Here are a small network's activations along a few directions, averaged over the inputs that share one value of a field.
Related values have similar rows: they may be neighbours, one step apart, or belong to one group.
In the rows, 500 means zero.
Random noise pushes rows far along 9 fixed directions. That doesn't count. These rows show it; they differ only by the noise:
[519 451 494 568 527 548 451 545 424 464 489 505 481 529 497 532 455 492
 480 504 558]
[408 502 466 454 489 418 434 567 449 509 558 446 446 535 657 415 401 546
 535 609 409]
[421 364 446 347 463 368 407 468 657 412 566 525 412 438 552 484 598 465
 438 519 425]
[521 353 536 683 570 544 458 513 458 324 454 509 417 478 491 515 494 443
 474 461 618]
[542 576 482 549 489 533 485 528 448 599 542 530 613 496 484 626 464 513
 455 487 550]
[595 535 357 434 628 481 471 527 409 635 438 538 493 647 416 506 627 438
 365 583 480]
[492 580 441 630 355 478 455 538 498 515 596 476 498 514 520 509 504 503
 600 404 421]
[465 420 454 578 532 455 518 506 507 453 485 510 430 510 575 456 518 477
 468 575 469]
[538 455 464 594 543 596 599 601 438 475 386 456 398 639 467 386 504 486
 544 589 471]
[507 581 572 441 602 589 538 433 394 474 445 479 419 496 401 492 505 534
 503 449 622]
[438 527 480 570 482 545 505 426 380 462 506 504 364 516 521 458 463 552
 554 463 514]


T, 9 values:
t9: [481 410 464 345 456 503 496 403 508 518 515 589 493 469 539 566 492 527
 433 536 526]
t2: [481 432 528 688 614 467 625 511 551 487 438 518 611 475 598 473 432 459
 421 650 514]
t8: [580 401 434 374 475 551 390 489 443 578 500 582 541 566 430 589 474 519
 412 530 528]
t4: [554 451 571 629 470 588 389 589 498 480 541 521 644 452 505 652 355 494
 505 405 585]
t1: [560 445 489 628 549 465 534 526 515 476 448 493 492 502 449 491 595 415
 512 481 510]
t5: [520 616 648 468 573 414 549 589 630 495 460 387 668 445 520 419 519 457
 531 512 458]
t7: [503 524 556 467 591 499 494 469 422 435 405 461 421 539 485 355 515 489
 567 470 523]
t6: [471 542 538 143 440 479 404 441 492 556 537 464 502 517 455 450 474 562
 531 472 446]
t3: [552 486 556 500 720 368 428 486 528 359 454 452 419 460 463 441 638 387
 429 469 589]
T is arranged as a ring.
Name the neighbours of t2, in listed order.
> t4, t5
Name the neighbours of t1, in listed order.
> t9, t3

W, 12 values:
w6: [426 552 640 515 162 757 543 389 469 529 562 610 653 381 453 682 323 667
 667 273 560]
w12: [487 475 413 313 492 436 589 560 693 705 511 562 680 528 538 619 497 506
 346 697 393]
w9: [566 553 539 568 759 313 106 535 148 444 476 398 505 623 594 330 440 386
 477 462 557]
w4: [603 547 447 640 369 695 612 426 415 627 426 597 581 556 331 576 574 520
 539 391 525]
w5: [443 171 491 745 141 693 334 487 614 240 600 629 467 398 460 692 397 516
 598 249 544]
w1: [458 697 439 540 652 488 712 275 383 659 423 561 428 504 477 483 576 561
 414 570 537]
w8: [488 238 435 408 392 712 374 669 433 508 560 559 442 572 539 723 230 628
 419 612 562]
w2: [674 400 373 216 579 423 244 578 649 519 511 563 635 562 317 589 727 340
 313 436 478]
w10: [565 582 523 376 589 703 649 592 429 707 473 544 689 503 396 761 381 566
 373 637 692]
w11: [710 502 357 425 564 484 536 431 593 630 433 612 569 586 278 543 824 349
 298 424 460]
w3: [375 517 531  55 491 373 505 454 662 439 539 422 308 457 499 398 587 536
 524 573 416]
w7: [455 512 319 887 630 480 644 306 195 693 490 693 495 501 689 595 411 554
 303 719 586]
W is arranged as a line.
Going along W from w9 by way of its neighbour w6, in what order are w12, w5, w8, w7 met?
> w5, w12, w7, w8
Name the neighbours of w11, in listed order.
> w4, w2
